These are the activations of a small neural network, seen along a few directions. Each row is one input.
In each table, some parts of the input vary, and every possible input appears once, in random order.
A made-up example of a description, with smaller parts first: ring(5) and (point or (values(2) and line(4)) or line(11)).
Shared parts are said once, and a part with two or three values counts as separate values.
(in the rows, 128 means zero)

Other details of the inputs shift rows strongly along three fixed directions, in all tables alike. That doesn't count.

Table:
R1: [144 120 120  93  99 136  56 153 115  93 113]
R2: [132 124  88 106 106  86  55 161 131  75  78]
R3: [127 149 149 146 126 168 186  97 131 113 160]
R4: [107  98 127  93  86  90  96 124 111  91 121]
R5: [116 151 126 148 131 134 134 114 119 153 152]
R6: [144 127 131  98 102 137  75 149 119 100 117]
R7: [133 104 161 127 183 122 159 110 136 171 115]
R8: [132 101 124 141 141 107 138 148 145 207 138]
R9: [127 128  89 111 123  91  73 160 111  68  93]
R10: [137 137  78  98  95  96  30 163 134 112 113]
R11: [126  77  74 102 141 102 144 221 155 178 124]
R12: [104 182  66 116 108 156 118 111 130 106 113]
R13: [127 171 172 161 127 147 175  94 121 137 174]
R14: [137 111 117 126 119  98 134 190 157 203 136]
R15: [159  97 175 111 140 129 106 130 121  96 139]
R16: [111 162  70 117  76 163 105 124 145 130 107]
R17: [118  88  69 105 152 102 154 211 158 189 114]
R18: [136 129 130 121 107 110  82 152 108  40 120]
R19: [ 93 153 131 107  91 116 145  94 130 173 154]
R20: [125 114 116 136 104 125  97 141 100  83 120]
R21: [127 122 116 138 134 148 153  96 148 150 125]
R22: [137 107 133 136 170  86 148 141 156 199 131]
R23: [159  89 186 156 128 119 145 109 118  90 137]
R24: [126 125  71  69 134 102  41 185 109  94  90]
R25: [141 125 117 121 152  96  86 131 115 105 144]
R26: [113 181 104 126 106 155 136  99 160 118 110]
R27: [122 170 134 138 101 169 161  99 157 119 133]
R28: [127 118 106  93 140 127  67 145 100  95 114]
R29: [116 157 156 129 164 150 152  97 113 120 126]
R30: [162  86 201 121 190 114 115  92 124  83 140]
R31: [122 185 155 160 112 161 152  78 111 124 168]
R32: [109 179  82 121  80 171 142 135 132 123 129]
R33: [117 181 144 127 127 165 124  68 121 119 108]
R34: [143  86 180 134 171 144 132 100  96 106 157]
R35: [135 132  95 102 134 123  93 135 132  65 126]
R36: [162 143 174 139 110 128 102  95 125  86 166]
R37: [160  77 166 141 139 105 125 135  98  68 145]
R38: [115 140 137 163 135 127 176  95 134 160  99]
R39: [163  72 194 129 162 137 109  93 108  96 150]
R40: [150  90 152 137 172 137 135  79 115  73 163]
R41: [119  98 145 158 168 102 197 154 132 170 120]
R42: [129 140 136 147 109 171 177  93 147 148 140]
R43: [106 172 114 122 101 169 116 110 124 153 102]
R44: [106 162  74 125  64 137  96 167 108 107  97]
R45: [125 178 154 151 112 139 153 108 150 157 148]
R46: [138 117 123 121 101 108  93 167 107  64 120]
R47: [117  69  65 116 137 120 145 199 142 194 126]
R48: [141 135 120 123  95 121  61 134 129 110 140]
R49: [162  68 169 146 129 107 122 129 117  94 131]
R50: [115 164 107 134  97 176 147 106 125 109 143]
R51: [108 168 118 155  94 145 136  91 127 128  94]
R52: [120 188 138 138 109 139 129 118 125 113 154]
R53: [118 103 118 143 144  91 156 165 152 175  88]
R54: [113 191 105 127 121 122 111 127 130 124 130]
R55: [166  79 194 114 164 119 105 124 123  85 144]
R56: [150  97 102 101 145 105  92 135 150  98 116]
R57: [105 150 117 156 138 128 170 113 116 146 105]
R58: [ 99  73 118  72 134  96 139 155 124 203 123]
R59: [106 207  94 126  95 127 108 128 155 156 109]
R60: [109 187 144 126 116 165 138 100 134 134 108]
R61: [157  87 173 145 160 112 106 108 105  93 184]
R62: [110 152 151 131 144 157 175 128 121 158 130]
R63: [127  99 158 130 166 135 188 153 122 187 140]
R64: [131 116 135 147 164 103 165 124 153 212 133]
R65: [139 103 131 101 171 116  91 130 100  97 123]
R66: [ 96 152  79 137  89 135 115 151 112 131  96]
R67: [ 94 190 109 114 118 159 136 136 121 142 105]
R68: [109 129  95 141  81 131 122 155 132 157  91]
R69: [110 148 152 165 153 129 193 103 125 135 119]
R70: [121 173 136 142 121 126 141 119 154 164 134]
R71: [157  80 159 104 153 121 102 148 100  91 147]
R72: [141 131 139 134 167 100 118 113 120 114 151]
R73: [120 170 105 129 112 158 132  80 147 115 114]
R74: [153  82 175 119 163 134 118 120  97  92 156]
R75: [131 141 170 157 149 159 200  70 159 137 146]
R76: [153  83 165 151 152 109 159 135 141 190 162]
R77: [154 130 137 118 114 112  80 141 108  79 163]
R78: [116 163 135 126 123 164 122  87 121 139 109]
R79: [101  63  65  65 109  86 127 181 151 190 125]
R80: [109 200 123 138 116 138 135 117 129 132 140]
R81: [123 124 141 159 111 135 144 103 123 131 111]
R82: [172  86 180 134 141 135 139 101 140  73 166]
R83: [101 167  83 132 101 172 138 109 127 125 128]
R84: [118 149 122 145 141 126 133 113 119 153 147]
R85: [113 167  92 131  75 178 124 104 143 127 119]
R86: [131 131  81 102 137 120  97 137 130  86 119]
R87: [127  81 135 146 153  88 170 175 152 183 101]
R88: [113  76  90 103 158 112 123 199 121 201 111]
R89: [147  71 123 130 139 124 174 163 160 187 138]
R90: [133  81 133 145 124  99 169 184 145 182 109]
R91: [163  79 200 152 148 104 133 112 125  65 141]
R92: [111 137 130 160 134 133 159 103 108 128 116]
Each input here is: values(4) and (point or (values(2) and ring(11))).
Changing only the values(4) part turns R8 into R16. The same change can be made to R13. Which row results? -> R3
Which other rows does R33 become when the values(2) part takes its other values? List them by row number. -> R65
Start at R45 and move only the ring(11) part, one step at a time. The first step leads to R70. Which rows follow, in order? -> R59, R22, R64, R10, R8, R48, R76, R36, R14
Which other rows does R60 become when the values(4) part takes its other values? List them by row number. -> R70, R75, R87
Which other rows does R35 become when the values(4) part takes its other values? List them by row number. -> R29, R54, R69
